Each row below holds a small network's activations on one input, seen along a few directions.
In each table, some parts of the input vary, and every possible input appears once, in random order.
A made-up example of a description, with smaller parts first: one of 3 separate values, together with either a single point or one of 9 places along a line or (one of 4 places along a line, together with one of 8 places around a ring).
Shared parts are said once, and a part with two or three values counts as separate values.

Other details of the inputs shift rows strongly along two fixed directions, in all tables alike. That doesn't count.
These rows show it; all are for the same input, with only those details redrawn:
[ 43  36 -29 -17   7 -16   5  11  23 -13  -2  20  31]
[ 41  34 -21  -8  -2 -25   2 -19  42 -19   4  29  34]
[-27 -15  32  28  -6  -9 -12 -74  24  -7   1   7  -8]
[-26 -14  32  28  -7 -10 -12 -75  25  -8   2   8  -7]
[-51 -26  20   1  34  39  -5  42 -74  26 -26 -43 -38]
[ 33  31 -30 -23  17  -3   6  39  -3  -4  -9   6  22]
[-29 -13  15   5  19  17  -5   7 -32  11 -15 -19 -19]
[ 34  32 -30 -23  17  -4   6  38  -2  -4  -9   7  22]

Rows:
row 1: [-59 -30  25  -9  28  29 -12  50 -74  43 -11 -27 -23]
row 2: [ 32  21 -38 -14  13  -1  18  40  -9 -10  -9   3  19]
row 3: [-52 -32  16   8  33  40   0  42 -76  21 -24 -44 -38]
row 4: [-37 -28   7   8  -2  15   8   9 -43  16  -3 -17  -6]
row 5: [ -7 -28  21  18 -40 -13  -6 -68  21   6  31   3 -23]
row 6: [ 32  37 -22 -17   1 -26  -1  21  24  -9   7  22  39]
row 7: [ 25  31 -27 -24   6 -10   4  48  -6  -4  -2   1  30]
row 8: [ 26  19 -33 -22   0  -4  13  41 -13   4   4   8  36]
row 9: [ 33  27 -16 -23  20   4   9  51  12  -2  -8  13  24]
row 10: [ -7 -24  14  13  -8   7  -4 -24  -9   6  10 -20 -46]
row 11: [-24 -20  42  25 -10   0  -5 -64  37 -10   0   8  -5]
row 12: [-54 -28  21   1  35  41  -5  44 -77  27 -27 -45 -40]
row 13: [-13 -23  16  11 -21  -1  -5 -17  -8   5  17 -22 -37]
row 14: [ 62  16 -17  -9 -23 -14  12 -10  54 -19  20  18   3]
row 15: [-33 -21  33  21 -23 -12 -10 -73  18   5  13  12   7]
row 16: [ 36  17 -28 -15   9   7  24  47   6 -13 -10   5  23]
row 17: [  7  22 -14 -26  23  -5  -5  65 -20  11  -4   0  18]
row 18: [ 58  26 -50 -14 -23  -9   7  12  27 -19   7  13   0]
row 19: [-53 -30  36  -4  41  42  -7  56 -55  29 -23 -31 -35]
row 20: [-32 -19  29  32 -20 -16  -7 -65  22 -12  10   3   2]
row 21: [-16 -21  12  28 -48 -10 -11 -64  28 -14  18  -2 -30]
row 22: [ 33  28 -16 -13 -13 -30  -1 -15  38  -2  17  39  48]
row 23: [-28 -13  35  28   0 -12 -16 -69  26  -3   3  14  -7]
row 24: [-10 -30  22  29 -40   8  -4 -64  39 -16   8   2 -38]
row 25: [ 24  13 -20 -18  19  18  18  61 -11  -3 -13  -5  14]
row 26: [ 30   9 -47 -27 -22  12   9  56 -25   8   7  -7  -6]
row 27: [ 38  35 -14 -11   9 -31  -7 -15  48 -12   8  40  34]
row 28: [-32 -22  25  35 -23 -17  -1 -66  22 -15   9   3   1]
Question: Describe the family of inputs behind these rows.
Answer: one of 4 places along a line, together with either one of 2 separate values or one of 5 places along a line
Question: The inputs of row 1 and row 27 match in every part but the place on the line of 4. If row 15 is changed in the same way as row 1 into row 27, which row does it become?
Answer: row 12
Question: Change only the place on the line of 5 in row 20. List by row number the other rows that result.
Answer: row 6, row 7, row 17, row 28
Question: A walk changes only the place on the line of 4. It starts at row 14 and steps to row 10. List the rest of the walk in order.
Answer: row 13, row 5
Question: A walk changes only the place on the line of 4. It starts at row 16 and steps to row 2. List the rest of the walk in order.
Answer: row 28, row 4

Rows:
row 29: [  7  11  -6 -29  40  32   3  98 -40  12 -23 -29 -20]
row 30: [-32 -12  31  20 -19 -32 -20 -68  20   8  25  17  10]
row 31: [-45 -29  27  21  -9  12   2 -14 -16   1  -5 -18  -8]
row 32: [ 46  30 -42  -8  -9 -13   7   8  23 -25  -2  11  11]
row 33: [-51 -38  27  18 -28   2 -18 -32 -25  21  17 -17 -37]
row 34: [-37 -37  43  25  -2  24 -12 -29   3   3  -4 -17 -56]
row 35: [ 14  -3 -36 -36  -3  21   6  85 -70  33   7 -30 -23]
row 36: [ 24  33 -36 -23  37   3  10  70 -30  -4 -20  -9  18]
row 37: [-29 -15  32  27  -9 -13   0 -76  34  -7   2  27  31]
row 38: [-51 -25  33  31   5  10 -11 -39 -17  -4 -14 -25 -33]
row 39: [ 41  46 -39 -25  34  -7   9  37   0  -9 -19  19  44]
row 40: [ 75  58 -39 -19 -43 -69  -5 -40  87 -26  40  60  71]
row 41: [ 48  42 -19 -34  40   0   6  49  21  -1 -15  25  35]
row 42: [-30 -38  19  30 -11  21  -2 -46 -20  -1  -5 -29 -55]
row 43: [ 76  53 -18 -15   3 -42   3 -20  94 -33  13  55  52]
row 44: [-63 -29  42  14   5   0 -22 -39 -30  32   5  -2  -5]
row 45: [ 33  -6  18  21 -33 -15  -2 -88  82 -23  22  27 -18]
row 46: [-10   2 -18 -21  30  23  17  93 -60  15 -19 -23  15]
row 47: [-38 -36  16  22 -21  17   5 -14 -16   1  -1 -17 -22]
row 48: [ 21  -7 -34 -19  -7  27  25  65 -40   7  -4 -23  -9]
Question: The inputs of row 48 and row 45 match in every part but one. If row 47 is changed in the same way as row 48 into row 45, which row does it become?
Answer: row 34
Question: Describe the family of inputs behind these rows.
Answer: one of 4 places along a line, together with one of 5 places along a line
Question: Change only the place on the line of 4 in row 31. List by row number the other rows that result.
Answer: row 29, row 38, row 40
Question: A walk changes only the place on the line of 4. It starts at row 41 and steps to row 39. List the rest of the walk in order.
Answer: row 37, row 44
